Each row below holds a small network's activations on one input, seen along a few directions.
Each table varies a few parts of the input and shows all the possible inputs, shuffled.
Descriptions start from the smaller parts, as in this example, which fits no table here: line(6) and (point or line(11) or (values(3) and ring(8))).
Shared parts are said once, and a part with two or three values counts as separate values.
In the rows, 128 means zero.

Other details of the inputs vary at random and push rows far along two fixed directions, the same in every table; ignore that.

Rows:
x1: [148 128 125 133 153 138 140 137 105 138 123]
x2: [145 121 143  97 158 128 120 113  92 132 123]
x3: [ 23 108 144 131  34 142 173 165 123 113 130]
x4: [160 109 131  88 162  91 121 109 121 114 124]
x5: [ 41  82 134 129  25 133 197 147 133 113  91]
x6: [137 126 157  96 140  89 108 115 116 115 155]
x7: [157 122 133 108 149 101 136 129 143 111 116]
x8: [166 125 143 103 126  78  96  94 110 123 145]
x9: [160 144 127 119 137 115 102 111 101 142 149]
x10: [128  79 141 128 131 141  92 122 132 120 111]
x11: [ 25 114 127 157  14 151 190 170 125 125 121]
x12: [148 152 141 114 140 110 114 125 138 119 145]
x13: [124 110 142 144 108 132  82 130 151 109 128]
x14: [137 119 137  92 117  82 111 107 129 114 146]
x15: [ 35  88 136 131  31 154 197 158 114 126  93]
x16: [153 120 154  91 117  67 108 112 134  93 145]
x17: [ 29 189  43 219 108 248 236 198 194 189  91]
x18: [157 210  67 187 214 212 148 152 154 188 116]
x19: [133 190  73 177 182 198 170 161 174 178 114]
x20: [156 108 140  87 150  88 124  99 120 119 120]
x21: [163 104 146 102 131  85 127 120 117  99 118]
x22: [121  69 155 127 120 130  97 128 132 101 110]
x23: [ 27  74 152 156  21 148 134 158 155 102 113]
x24: [ 45 107 133 127  35 111 175 153 147 111 127]
x25: [167 132 135 117 134  79 103 102 117 108 150]
x26: [122  92 139 141 129 153 101 120 136 129 108]
x27: [113  91 147 141  97 126  84 126 140  95 130]
x28: [136 145 119 127 128 105 126 119 144 114 145]
x29: [163 108 146 111 147 113 122 118  94 111 126]
x30: [ 20  64 148 145   8 149 133 158 154 101 110]
x31: [ 43  90 155 120  11 121 167 140 111 113 122]
x32: [153 108 136 114 136  97 135 120 113 112 121]
x33: [155 112 141  99 158  89 133 120 128 112 124]
x34: [ 35 135 113 168  19 169 193 174 146 128 113]
x35: [141 117 147 103 161 124 124 126  95 116 130]
x36: [178 135 138  94 154  77  87  83 119 125 152]
x37: [156 134 155  91 150  91  98  94 112 124 153]
x38: [157 122 135 105 119  80 100 105 113 123 148]
x39: [162 163 116 148 137 110 118 125 135 130 138]
x40: [105 101 146 146  95 141  91 118 141 123 130]
x41: [140 182 100 141 169 152 120 129 139 169 151]
x42: [157 139 127 129 136  91 110 115 118 129 148]
x43: [159 212  88 174 186 182 119 136 145 172 143]
x44: [134 160 119 126 148 142 114 125 114 154 148]
x45: [151 102 134  99 130  93 130 118 113 116 120]
x46: [141 147 110 119 174 145 139 129 137 151 122]
x47: [177 124 138 116 157 121 127 123 108 115 121]
x48: [150 193  58 181 197 178 158 142 169 174 116]
x49: [139 143 141 112 144 117 104 119 103 119 149]
x50: [133 194  70 182 193 208 158 153 143 180 119]
x51: [146 241  47 208 206 209 145 144 178 207 146]
x52: [145 122 140 105 164 118 134 125 124 125 129]
x53: [149 108 154  82 153 103 123 101 111 120 131]
x54: [141  75 149 127 140 131  86 119 130 101 116]
x55: [160 199  52 195 197 185 160 146 155 182 112]
x56: [154 100 145  96 134 110 122 114  93 119 124]
x57: [143  87 150 134 137 134  87 130 140 102 111]
x58: [123 157 125 133 134 142 116 121 110 150 140]
x59: [158 129 146 115 126  99 105 112  95 110 152]
x60: [156 120 144  92 170 119 109 115  93 130 128]
Each input here is: values(2) and line(5) and (point or ring(5)).
Question: The inputs of x6 and x12 match in every part but the line(5) part. If x23 is changed in the same way as x6 into x12, which row does it become?
Answer: x13
Question: List by row number the other rows that have the line(5) part and the values(2) part in common with x54.
Answer: x17, x29, x48, x50, x55
Question: Change only the values(2) part in x23. List by row number the other rows that result.
Answer: x22

Rows:
x61: [210 175 125 108 210  99  92 109 122 121 153]
x62: [117 179  80 202 142 184 131 154 137 165 124]
x63: [124  80 164 119  94 121 122 121 114  92 101]
x64: [129 113 148 106 101  87 152 131 113  94 134]
x65: [114 112 163 106 107 104 127 126 134  90 148]
x66: [ 94 152  83 178 165 187 152 156 167 168 117]
x67: [121  75 139 100 119  96 150 135 112 105 121]
x68: [101 185  90 179 152 190 145 139 150 193 132]
x69: [108 171 100 175 156 205 160 141 163 170 102]
x70: [134  93 156  96 108 111 155 122 103 103 106]
x71: [ 85 119 113 136  82 150 136 132 147 133 126]
x72: [120 109 149 104 102  98 149 132  89 103 139]
x73: [100 139  78 196 139 181 144 160 159 158 103]
x74: [199 148 130 117 192 126  66 100 108 157 151]
x75: [123  93 153 123  90 110 104 120  99 117 134]
x76: [ 98 111 134 138  95 171 147 146 143 125  99]
x77: [ 79  91 120 140 102 153 143 159 149 124 112]
x78: [121 103 149 102  96  99 145 122  89 124 133]
x79: [ 93 108 164 103 102 113 125 130 109 101 145]
x80: [ 89 122 125 140  75 138 141 147 163 133 119]
x81: [187 133 116 109 222 108  95 116 121 137 130]
x82: [103 183  89 180 138 171 151 145 181 173 125]
x83: [118 100 158  86 108 119 144 126 115  99 103]
x84: [129 100 154 129  91 101 114 128 124  85 134]
x85: [217 159 129 123 201 116  68 108 132 125 158]
x86: [136 109 146 100 100  79 146 119 122 111 127]
x87: [209 159 132 120 208 125  60 107 104 136 160]
x88: [ 79 139 122 124  94 143 162 156 119 121 128]
x89: [122  92 140 118  88 102 109 104 119 105 128]
x90: [ 99 175  80 173 143 178 146 128 164 175 131]
x91: [129  96 148 125  87  91 109 119 132 101 123]
x92: [ 80 133 122 124  77 123 167 149 155 130 112]
x93: [192 161 128 105 198 109  90 100 100 154 146]
x94: [125 102 134  98 100  91 144 108 109 113 133]
x95: [195 158 114  99 196 102  89  86 117 141 143]
Question: Describe the family of inputs behind these rows.
Answer: line(5) and (values(2) or ring(5))
Question: The inputs of x73 and x66 match in every part but the line(5) part. If x75 is changed in the same way as x73 into x66, which row does it become?
Answer: x68
Question: Change only the values(2) part in x83. List by row number the other rows that result.
Answer: x81
Question: A walk changes only the line(5) part. It starts at x91 and steps to x80. List the rest of the walk in order.
Answer: x82, x92, x86
Question: Change only the line(5) part in x84. List by row number the other rows that result.
Answer: x61, x64, x65, x85

Rows:
x96: [108  94 151 127  91 142 130 132 118 111 104]
x97: [ 98 131 129 123 111 120 156 147 122 133 125]
x98: [117 102 138 136  95 115 125 138 138 101 124]
x99: [125 115 143 108 109 107 151 123 118 125 129]
x100: [149 219  48 181 186 195 157 149 157 193 123]
x101: [ 90 190  71 182 135 187 186 153 153 170 115]
x102: [142 118 136 125 126 113  95 110 107 123 146]
x103: [119 102 143 129 120 141 119 134 120 121 106]
x104: [ 93 147 110 135 111 146 169 156 141 150 122]
x105: [234 156 128  90 219  87  81  87  98 130 148]
x106: [105 105 145 121  99 119 121 130 151 108 120]
x107: [112 101 134 125 100 113 116 125 146 117 119]
x108: [121 113 141 108 112 108 153 122 121 118 131]
x109: [141 117 146  96 132  93 132 109 110 106 138]
x110: [101  83 140 119 117 138 129 134 130 110 122]
x111: [ 82 108 118 154 107 169 149 155 143 134 105]
x112: [115 104 127 140  99 117 123 132 141 115 120]
x113: [151 127 143 129 141 120 104 125 143 108 135]
x114: [113 123 137 112 119 105 146 128 113 119 128]
x115: [119 123 130 101 114 113 145 133 121 115 129]
x116: [151 116 147  97 125  93 133 116 106 117 132]
x117: [120 160 116 152 139 162 114 128 143 156 136]
x118: [168 192  98 171 193 172  99 127 139 166 148]
x119: [215 141 138 105 205  99  46  74 104 138 158]
x120: [111 114 142 133  95 126 118 134 116 115 137]
Question: Describe the family of inputs behind these rows.
Answer: line(4) or (values(2) and ring(5)) or ring(11)
Question: A walk changes only the ring(5) part. It starts at x112 and steps to x98. List the rest of the walk in order.
Answer: x113, x106, x107
Question: A walk changes only the ring(11) part. It starts at x115 and steps to x100. List the rest of the walk in order.
Answer: x105, x116, x99, x108, x109, x101, x114, x97, x104
